These are the activations of a small neural network, seen along a few directions. Each row is one input.
In each table, some parts of the input vary, and every possible input appears once, in random order.
A made-up example of a description, with smaller parts first: one of 6 places along a line, together with either a single point or one of 11 places along a line or (one of 3 separate values, together with one of 5 places around a ring).
Shared parts are said once, and a part with two or three values counts as separate values.

Other details of the inputs shift rows strongly along two fixed directions, in all tables alike. That doesn't count.

Table:
r1: [ -7 -33  -9 -23  -6  15 -26   5   9   0 -40 -11  48  13  16]
r2: [ -5 -26 -10 -21  -8  34 -15  -4  11  -8 -30 -20  46   0   8]
r3: [ 42  24  38  23 -19  -7  -8   1 -16  33   9 -31 -11  22   3]
r4: [-15 -23 -20 -20   1  28  -5  -6  14 -18 -23 -13  33  -9   3]
r5: [ 45 -10  22 -10 -34  69 -29  -3   4  14 -56 -46  50  32  23]
r6: [-23 -43 -30 -25  13   6 -37  -1  17  -6 -13  -8  54   9   8]
r7: [-17 -15 -18 -14   4  11   2  -3   8 -18  -7   3  15 -14  -1]
r8: [-30 -29 -12 -21   1  -1 -13  -1  12  -5 -33  -5  39  -1   6]
r9: [ 11 -27   1 -19 -26  29 -33  11   4  11 -52 -23  52  30  21]
r10: [-35 -25 -24 -17  17 -24 -12   5  11  -9  -2   6  30  -6   2]
r11: [ 20 -12  -6  -2  -6  10 -33   3  -1  11  -5  -3  12  31  13]
r12: [-76 -21 -36 -14  41 -37  30 -17  15 -24  29   3  14 -60 -38]
r13: [ 57 -23  21 -20 -52  88 -49   0  -1  22 -77 -67  78  49  32]
r14: [-62 -40 -37 -28  22 -22  -2   2  19 -23 -14  16  35 -22  -6]
r15: [ 60  58  39  39 -21   2  21   8 -27  17  31  20 -77  21   1]
r16: [ 49  57  31  40 -11   1  29   4 -20   8  36  28 -84   8  -5]
r17: [ 54 -18  22 -14 -46  85 -44   2   3  18 -67 -57  68  44  30]
r18: [-74 -31 -41 -26  37 -22  18 -10  22 -35  11  16  26 -49 -18]
r19: [ 29  24  14  16 -10  21  12   1  -9   1   8   3 -29   8   1]
r20: [-53 -15 -47  -5  45 -54   8  -1  13 -28  49  52 -28 -26 -15]
r21: [-33   9 -27  13  42 -59  18  -2   2 -17  59  58 -58 -24 -15]
r22: [ 59  49  28  34 -21  10  16   8 -21   5  23  25 -76  18   5]
r23: [ 47  24  26  13 -27  23  -3   3 -17  16  -6  -9 -17  24   9]
r24: [-24  23  -8  17  20 -61  32   8  -7 -14  41  64 -73 -20 -14]
r25: [ 46  -3  38  -2 -38  56 -28  -8 -10  39 -48 -75  56  31   9]
r26: [ 36  22  28  11 -19  17   1   0 -11  14  -7  -8 -14  16   7]
r27: [-16 -18 -12 -14   4  30   0  -6  14 -11 -16 -16  35 -10  -1]
r28: [-26 -22 -21 -17  -1  -9  -7   8   9  -7 -21   7  21  -1   4]
r29: [ 23  -2  16  -1 -20  31  -9 -10  -8  22 -21 -53  35  11  -5]
r30: [-19   4 -21   9  30 -43   5   1   0 -12  46  46 -42  -9  -8]
r31: [  1 -27   6 -19 -11  17 -39   2   5  16 -43 -36  67  23  22]
r32: [ 42  33  41  30 -14 -18  -1   2 -18  32  21 -20 -30  17   0]
r33: [  4  21  -6  17   6 -40  20  14 -11  -6  30  52 -68  -3  -4]
r34: [-37 -24  -6 -12  17 -19  -7  -9  13   4  -3 -36  46 -20  -8]
r35: [ 22  49  25  36   1 -29  35  -5 -23  13  48  16 -75 -13 -25]
r36: [  3  18   3  14   9 -40   4  10 -10   3  30  33 -39   4   0]
r37: [ 80  41  60  36 -39   9 -14   2 -27  50   0 -43 -23  45  12]
r38: [-72 -22 -36 -21  36 -18  24  -9  23 -31  13  13  20 -47 -19]
r39: [-50 -18 -35 -15  29  -1  22 -11  17 -31   9   6  11 -37 -17]
r40: [ 35   7  19   3 -23  34  -9   1  -5   7 -20 -11   4  19  12]
r41: [ 18  36   8  23   3 -10  29   2  -8 -11  32  38 -69 -10  -7]
r42: [ 29  19  14  15 -12 -16  -9  12 -14  17   9  11 -25  25  10]
r43: [-60 -19 -26 -19  30 -10  21 -11  20 -24   4   3  23 -39 -15]
r44: [ 55  44  39  28 -24   7   9   7 -22  18  14  12 -53  23   6]
r45: [-33 -30 -30 -21  13 -15  -5   8  11 -17 -11  18  19 -10   2]
r46: [-72 -17 -39 -15  43 -19  35 -14  25 -38  20  20   3 -56 -25]
r47: [ 31   4  13   5 -17   4 -14  13 -11  11 -14  10 -10  27  15]
r48: [  5  13   7  10   4 -30  -3   9  -8   7  16  20 -23   8   4]
r49: [-28 -15 -16 -15  13   5   9 -10  14 -19  -8   3  17 -23  -5]
r50: [-67 -37 -40 -31  30   0  12 -11  24 -29  -6  -9  49 -38 -13]
r51: [  1  17   3  13   8 -35  15   6  -8  -4  19  42 -50  -3   0]
r52: [ 26  32  17  20  -7  -7  17   4 -15   2  24  22 -50   4  -3]
r53: [-72 -41 -38 -29  32 -11  11 -18  20 -19   0 -26  59 -47 -28]
r54: [ 21  -9  31  -2 -20  19 -29  -5  -2  35 -34 -68  56  20  13]
r55: [ 59  67  41  46 -18  -9  29   9 -28  16  44  32 -96  16  -3]
Description of these inputs: one of 5 places along a line, together with either one of 2 separate values or one of 4 places along a line or one of 5 places around a ring.
Q: Changing only the place on the line of 5 turns r47 into r45. The same change can be made to r14. Which row results?
A: r9
Q: Changing only the place on the line of 5 turns r46 into r16. The same change can be made to r31. Which row results?
A: r48
Q: Change only the place on the line of 5 in r55. List by row number the other rows that result.
A: r15, r38, r43, r50
Q: List by row number the other rows that have the place on the line of 5 in common with r50.
A: r4, r11, r13, r23, r28, r29, r33, r37, r39, r42
Q: Change only the place on the line of 4 in r48. List by row number the other rows that result.
A: r1, r24, r30
